Each row below is a small network's average activation on inputs in which a field has the value named, seen along a few directions.
Related values have similar rows: they may be neighbours, one step apart, or belong to one group.
In the rows, zero is written as 500.
Strong random noise was added to every row along 3 fixed directions; ignore it. To show where, here is one row again and again, with new noise each time:
[506 392 593 501 493 395 431 527 475 444 486 476 432 495 506 585 524 599
 458]
[395 487 342 640 596 651 599 525 530 509 651 630 471 615 301 542 640 253
 367]
[474 377 581 737 593 219 329 507 570 567 429 478 240 649 484 612 714 669
 413]
[520 373 713 472 491 336 364 535 443 418 445 429 430 485 504 591 501 715
 495]
[545 378 189 620 425 331 567 475 644 586 495 563 292 488 770 622 614 384
 325]


ROSUF, 10 values:
pez: [496 456 500 567 473 336 440 488 570 533 459 522 291 517 603 545 574 561
 414]
nobal: [363 505 571 632 659 477 428 544 508 478 535 553 384 669 218 545 672 500
 444]
retil: [531 598 416 487 459 619 532 464 498 567 504 479 588 444 524 412 439 444
 560]
ser: [565 619 317 579 458 523 531 445 559 659 485 453 557 494 672 389 492 437
 555]
lomev: [462 493 330 691 575 397 537 479 686 673 417 584 365 610 500 476 635 368
 484]
regik: [616 506 356 291 395 604 605 484 490 498 491 524 737 322 668 449 297 404
 620]
ligi: [446 651 108 518 453 773 763 433 565 568 630 608 561 530 571 407 521 175
 396]
tekad: [680 439 570 311 355 344 443 487 470 538 332 355 658 333 805 428 294 714
 706]
leli: [428 626 393 718 550 466 510 456 607 624 526 553 294 624 486 515 671 417
 368]
zug: [574 488 271 574 476 348 585 439 623 534 459 523 320 484 781 576 567 437
 402]
ROSUF is arranged as a 2 by 5 grid.
Fewest steps between ser and nobal? -> 5
Each value of ROSUF is a pair of two hidden parts, and every pair occurs once (2 first parts, 5 second parts).
leli and retil share the first part; leli and zug share the second. Which value has the first part of zug and the second part of retil? -> regik
ser and ligi share the first part; ser and tekad share the second. Which value has the first part of tekad and the second part of ligi? -> lomev

VIKE, 24 values:
rasul: [520 582 594 441 373 495 467 449 486 571 486 418 556 427 601 402 402 583
 637]
dof: [446 477 489 513 365 514 513 517 543 502 546 492 342 497 537 563 531 417
 373]
kise: [555 512 277 468 276 388 605 492 605 544 458 472 346 349 883 548 485 470
 385]
kuf: [511 493 731 361 594 548 485 529 425 394 434 541 571 453 283 530 364 642
 539]
rufa: [524 354 415 378 417 454 539 611 478 416 518 490 509 383 648 597 452 393
 460]
loroz: [528 535 439 381 530 673 674 443 482 448 577 600 665 496 513 439 368 394
 504]
seri: [348 538 653 784 855 570 396 525 496 578 516 592 538 852  32 506 742 476
 535]
ruzi: [432 583 374 632 508 595 626 360 588 630 531 582 447 598 482 473 575 351
 398]
vef: [514 575 552 671 591 381 329 526 495 655 485 371 441 574 552 438 640 624
 549]
nuv: [605 513 251 418 389 642 718 390 600 568 495 578 639 402 572 433 360 357
 571]
lebef: [502 522 257 617 559 551 564 498 557 594 539 493 591 538 515 410 611 318
 559]
gurut: [413 505 653 730 759 432 362 454 558 436 492 604 287 747 160 592 731 610
 416]
zelam: [572 378 332 402 267 305 521 580 523 493 467 430 326 266 919 621 458 499
 394]
miri: [555 527 309 515 571 555 619 455 529 577 494 539 639 516 484 439 507 319
 578]
sadig: [423 481 384 493 402 534 520 536 519 481 568 471 484 436 573 502 525 416
 460]
toda: [493 444 458 578 586 476 497 478 466 447 487 608 534 592 452 577 533 433
 498]
nuz: [373 576 492 440 533 792 654 504 444 363 663 638 510 571 207 506 432 294
 382]
fege: [540 465 634 436 579 483 366 581 427 441 518 415 654 473 463 423 454 504
 573]
zumo: [625 580 575 486 456 524 520 407 491 507 470 437 557 449 508 410 374 649
 548]
badum: [442 602 400 479 458 663 535 580 442 530 607 513 605 446 530 434 512 373
 542]
tipu: [474 583 459 395 403 632 675 493 515 463 530 583 502 443 466 491 450 413
 447]
dudep: [464 379 665 480 649 388 365 551 418 376 459 535 448 568 299 596 572 617
 517]
kem: [366 478 748 488 654 496 307 584 392 472 522 450 587 643 193 520 616 617
 581]
zuri: [622 490 552 358 298 525 495 485 474 455 464 376 522 311 764 446 270 639
 482]
Each value of VIKE is a pair of two hidden parts, and every pair occurs once (4 first parts, 6 second parts).
kuf and kise share the first part; kuf and loroz share the second. Which value has the first part of loroz and the second part of kise? -> zuri
rufa and nuz share the first part; rufa and lebef share the second. Which value has the first part of lebef and the second part of nuz? -> zumo
zelam and dudep share the first part; zelam and vef share the second. Which value has the first part of vef and the second part of dudep? -> miri
toda and kem share the first part; toda and seri share the second. Which value has the first part of seri and the second part of kem? -> fege
